These are the activations of a small neural network, seen along a few directions. Each row is one input.
In each table, some parts of the input vary, and every possible input appears once, in random order.
A made-up example of a description, with smaller parts first: line(4) and (point or line(9) or (values(2) and ring(5))).
Shared parts are said once, and a part with two or three values counts as separate values.

Other details of the inputs vary at random and push rows far along two fixed directions, the same in every table; ignore that.
These rows show it; all are for the same input, with only those details redrawn:
[  0   7  -1   4   3 -11 -10  -7  20   4  -4   1  34 -14  -2]
[ 16  31  32  50 -36  -2   7   2 -10 -23   0 -28  38   5 -26]
[ 13  -5   1  10   2 -10  -6  -5  21   1 -12  11  30 -21   6]
[-53  64 -19 -10  12 -17 -19 -34  10  12  11 -62  36  16 -24]
[ -1 -18 -26 -25  32 -16 -17 -10  42  22 -14  28  30 -26  13]
[  3  10  -2  13   2 -11  -5  -9  15   2  -6  -7  32 -12  -3]

Table:
R1: [ 15   9 -17 -17  26  10 -15  -9 -11 -33  10   9   4  24  10]
R2: [ 31  17  30  29 -47  -7 -12  12 -10 -41 -11 -11  22   6  -5]
R3: [ 22  -9   9  29 -45  32   6  13 -10 -22   0 -32  -1  49  14]
R4: [ -2 -41 -12 -43  35  13  11 -29  20  32   4  22 -18 -28   4]
R5: [-69  64 -15 -13  11  -3   2 -36   8  17   5 -62  31   0 -36]
R6: [ 18 -37  48  21  18  13 -31  20  16  15 -37  94 -13 -17  25]
R7: [-78  72 -37 -45  12 -24  -7   3   3  34  27 -50 -39  16 -24]
R8: [-28 -16   0  -8   5 -21  21  27   8   3   5  33 -26 -18   5]
R9: [-16 -14 -17  15   8 -20 -15   3   0  -4  25  12 -21  -8  -8]
R10: [ -2 -38 -13   9   1  38  32 -11  23  17  -9   4   1   5  16]
R11: [ 54 -55   6 -24   4   4 -13   5   2  -7   0  38 -27 -10  26]
R12: [ 40   5  37  57 -43   1  10  10  -7 -29 -11   0  36  -9 -16]
R13: [ 13  13  49  10 -35  19  15  29 -60   4   7 -29 -17  12 -43]
R14: [-37  34 -14 -30  19  -1 -12 -44 -12  23  35 -55  -5  26 -20]
R15: [  5 -25 -20 -73  34  -1 -23  -8  16  19  -2  15 -46 -24  33]
R16: [ 32  -3  33  34 -36   0  23   2 -48   2   0 -15  15  23 -10]
R17: [-56  72 -22 -48  -2 -12 -32  -6   6  -1  -8 -57   6   4   0]
R18: [ 45 -28  -6 -24  30  18  -1  15   2 -35 -23  59 -14 -14  34]
R19: [  6 -32 -19 -20  -4  33  -3  20  24   3 -20  -9 -23  21  43]
R20: [-48 -32 -25 -20  44 -24   2  11  24  17  13  46 -19 -26  19]
R21: [ 33 -60  11  -1   0   5  36  -2  -9  26 -27  41  -2 -23  11]
R22: [ 25  17  25   8 -42   5  12  20 -50  -8 -22 -29 -22  13  11]
R23: [-29 -13 -36 -41  23 -14   5  25  24  27  -2  48 -39 -39  23]
R24: [  8   2 -10  -2  33  12   4 -21  -4 -20  16  10  18  16  -2]
R25: [ -1 -25 -13   5  -2  26  10  -3  18  11   5 -12  10  31  14]
R26: [-38 -35 -44 -17  40 -21 -21  -1  23  15  18  42 -17 -29  14]
R27: [  9 -26 -21   6  16 -22 -11   7  13  11  12  32 -40  -7  -5]
R28: [ 63 -23  35  29 -50   3  11  22 -46 -18 -16   9  -4  15  17]
R29: [ 10  22  28  44  -3  35  40 -14 -38 -45  12 -11  20  18 -37]
R30: [ 36   2  32  51 -44 -12  18  38 -19 -21   6   6 -44   6 -27]
Q: What is each input in this table made of?
A: values(2) or ring(8) or (line(4) and values(5))
Q: A walk changes only the ring(8) part. It starts at R8 and steps to R23. List the rest of the walk in order.
A: R7, R30, R27, R9, R26, R20

Table:
R31: [ 30 -40 -14 -34  14  22  18  19  -9 -28   4  33 -35   0  34]
R32: [ 83  -3  61  53 -57 -13  -8  37 -21 -44 -15  18   3 -38 -25]
R33: [-32  61   1 -30 -18  24   8  14 -27  -4 -14 -47 -10  36   8]
R34: [-41  68 -25 -29  14 -35 -27 -38   9   4   4 -55  42 -14 -23]
R35: [-52 -37 -59   7  25 -25  -7  31  70   2  21  56 -29 -29  27]
R36: [-18  54 -37 -46  13  12 -29 -27  10 -14   5 -70   1  45  16]
R37: [ 27 -73 -53 -69  67  23 -19 -14  50  -4  -7  55 -24  -7  62]
R38: [-49  60  18  16 -12  -9  21 -28  -6  21   0 -45  37 -14 -47]
R39: [-14   6 -11 -22   8 -39 -25 -14 -17  35  28 -18 -30   1 -13]
R40: [ -9  27 -11 -32 -21   0  21 -11 -34  15  17 -67 -16  17 -11]
R41: [-71  39 -30 -61   5 -29 -27   2 -10  51  -7 -37 -20  20  11]
R42: [ 68 -15  12 -11 -29  14  15  37 -18 -41 -19  18 -17  -2  30]
R43: [-47  17  -5  16  30   7  23 -37  -4  20  12 -20  48  18 -33]
R44: [ 45 -13  86  77 -70  -3  24  40 -46  -3   3   9 -29  -3 -28]
R45: [ 63 -14  11  30 -18  16 -16  -1   6 -39 -11   4  34  23  23]
R46: [ 53 -60  -8   7   3   8  -5 -22  20  13  -3  15  28  -5  17]
R47: [-62  56  -2 -32  -2 -30 -40  -5  -6  40   7 -47 -18  20 -11]
R48: [ 24 -83 -53 -84  50  12  24  -1  23  23   3  52 -41 -27  34]
R49: [ 64 -22  20  40 -27 -21  -3   2   2 -22 -22  16  64 -21   2]
R50: [-14 -10  -9 -50  33 -25 -39  11  45  39 -34  42   1 -58  12]
R51: [-33  58 -19 -23 -26 -32 -25  -1 -42   9  14 -72 -17  34 -10]
R52: [ 90 -52  41  51 -51  47  41   9 -28 -51  11  -1 -15  18 -12]
R53: [ 45 -54  30  29 -21  60  43   3  -6  -9 -12   9 -16  12   3]
R54: [ 75  -4  45  24 -79  11  24  40 -42 -40 -16 -22  -4   0   4]
R55: [-24  38  -3  17   9  -7  19 -34 -20 -19  33 -30  20  -6 -52]
R56: [-32  25 -31  -6  19  15  -9 -55 -11   5  46 -72  23  56 -29]
R57: [-47  32 -18 -34   5  25   2 -38  11  43  -4 -79   2  31  -4]
R58: [-32  23  37  29 -17   1  12   6 -41  11  34 -16 -42  27 -44]
R59: [ -9 -69 -39 -77  62  26  10  16  31  24 -23  73 -38 -22  63]
R60: [-68  35  -2 -18  31  -5 -25  -4 -12  15  26  -2 -41  23  -3]
R61: [-15 -33 -29 -66  55 -24 -44  19  44  41 -26  86 -42 -23  51]
R62: [ -8  46 -20   0  18 -20 -17 -27   5 -20   1 -23  54  19   1]
R63: [ 72 -21  63  68 -39   9  30  24 -38 -47  18  31 -19 -29 -50]
R64: [ 78 -30  16   7 -40  15  -8  11   6 -25 -23 -12   9  -3  22]
R65: [-50 -79 -82 -15  44 -32   7  19  93  42  25  71 -34 -55  18]
R66: [ 25 -31  12  17  -1 -11  -2   1  30  15 -44  35  68 -24  17]
R67: [ 22 -25  45  53 -12  17  52   2  -6 -19  -7  49  20 -40 -37]
R68: [ 58 -35  22  48 -18 -15  22 -11  -7  -9  -5  16  54 -22 -11]
R69: [-10 -32 -22  38 -39 -41  -7  53  66  -1 -10  28  -4 -36  20]
R70: [-21  12 -20 -25  -5 -26   0  -7 -37  30  21 -40 -35  13  -7]
R71: [ 32 -32 -33 -58  62 -27 -46  14  51   2 -27  86 -18 -60  37]
R72: [ 74 -47  60  89 -58  38  31   7 -12  -8 -19   1  38   9  -5]
R73: [ 28 -33 -40 -51  63 -27 -25  -8  57  -6 -33  86  21 -63  40]
R74: [-49  35 -30 -31  42 -20 -39 -19 -13  -1  43 -10 -38  28  -2]
R75: [ -8   8  -2  10 -19  -3  22   2 -60  -9  39 -32 -44  33 -30]
R76: [-78  48  -9 -13   8   8   2   4 -45  10  23 -38 -42  48  -8]
R77: [ 39 -24 -14 -20  -3 -16 -13  33 -15 -16 -17  43 -40  -2  36]
R78: [ 35  -4  75  84 -32  28  40  24 -22 -65 -13  49  22 -24 -21]
R79: [ 54 -33  30  40 -36  22  -5   4  18  -1 -33   5  47   3  19]
R80: [ 48  17  76  75 -72   1  27  24 -18 -40 -33   9  51 -33 -30]
R81: [ 37 -40  27  24  -9  57  21  14   1 -33 -18  22 -12  18  30]
R82: [-17  25 -37 -28  14  -7 -47 -42  21  16   6 -57  41  25  10]
R83: [ 48 -13  66  96 -55  10  46   5 -25 -13 -18   0  64  -6 -29]
R84: [ 11 -33 -47 -66  59 -35 -55   6  38  21 -12  73 -43 -23  48]
R85: [ 17 -58 -37 -43  56  18 -30 -12  71  28 -44  67  29  -8  68]
R86: [-91  75 -48  28 -22 -41 -20  19  46  -6  28 -53  -6  16  -6]
R87: [ 20 -28  32  57   7  19  23   6  -1 -29 -15  48  46   0   6]
R88: [-51  38  16  -3  22   3   8  -8  -9  18  23 -10 -17 -12 -53]
R89: [-29  32  -1 -42 -24   9   3  12 -12  27 -24 -51  -4  13  12]
R90: [-13  21  -1  10 -11   2   6   9 -52 -33  31 -19 -40  38  -6]
R91: [-52  64  24   2  -6 -12   2  -9 -13  28  12 -51   1 -10 -51]
R92: [ 12 -29 -27 -52  27 -45 -56   4  24  31  -8  36 -27 -25  30]
R93: [ -3 -31 -30 -51  61 -13 -15   0  66  16 -49  95  26 -63  40]
R94: [ 65 -53  60  91 -45  55  41   6 -21 -23  -3  12  25  24 -15]
R95: [-28  33  -9  21  12  -8  15 -43 -24 -10  36 -49  47  31 -44]
R96: [ 58 -19  38  31 -23 -15   9  14 -12 -11   2  24  -7 -48 -28]
R97: [  0 -19 -23 -35  63 -12 -31  -1  24  -7   9  59 -24 -39  11]
R98: [ 14 -57   5 -24   2  39  49  21  -9  17 -10  34 -38  -9  12]
R99: [-15  36   2 -15 -26  24 -13 -12   8  13 -20 -73  15  30   4]
R100: [-65  81  27  15  11   7  -6  -1 -24 -16  27 -37 -10  15 -44]
R101: [-33  23  -1  21  16  39  -6 -24   0  -8  15 -31  25  51   2]
R102: [-47  41 -14 -11  15 -21 -15 -25 -38  13  57 -48 -41  34 -42]
R103: [ 43 -31  14  46   8   4  13  -2  -7 -47   4  42  41  -3   4]
R104: [-75  28 -20 -29  13   1  16  -8 -38  39  28 -39 -47  35 -23]
R105: [-40  43  -7 -21  -7  -3  -8  21 -25  10 -10 -17 -33  34  14]
R106: [ 54  14  64  90 -52  15  27  20 -20 -51 -32  18  64  11  -6]
R107: [-10  -1 -31  -8  31  15 -24 -34   6 -13  28 -17  20  38  11]
R108: [-70  21 -36  37 -29 -42  11  14  44  24  35 -37  -9 -12 -21]
R109: [-46  27   7  -6 -25 -10  14   4 -43  41   9 -47 -33  22 -17]
R110: [-23  29 -32 -42   7   7 -10 -43   4  22  17 -81   0  29  -5]
R111: [  8 -51 -41 -44  79 -12 -12 -17  46 -10  -7  94   9 -58  31]
R112: [  4 -25 -31 -55  31  28 -19  -3  49  17 -44  19  -6   5  56]
R113: [ 40   8  52  32 -23   4  -4  43   2 -30 -30  52  -4 -33  -5]
R114: [-37  32   7 -24 -28  16  32  -3 -29  36  -2 -64 -15  17 -13]
R115: [-26  57   2   7  -5 -25   9 -36 -15   0  19 -53  34 -12 -44]
Q: Changing only one part turns R66 into R87. The same change can be made to R41. Which row results?
A: R76
Q: Changing only one part turns R73 into R34. The same change can be made to R84. Which row results?
A: R92
Q: Changing only one part turns R105 into R104. The same change can be made to R33. Which row results?
A: R98
Q: What is each input in this table made of?
A: ring(5) and (point or (values(2) and ring(8)))
Q: Change only the values(2) part in R31. List by row number the other rows that result.
A: R59
Q: Change only the ring(8) part in R97. List by row number the other rows that result.
A: R31, R37, R74, R90, R103, R107, R111
Q: Change only the values(2) part in R97. List by row number the other rows that result.
A: R100
Q: Change only the ring(5) part in R69. List by row number the other rows that result.
A: R35, R65, R86, R108
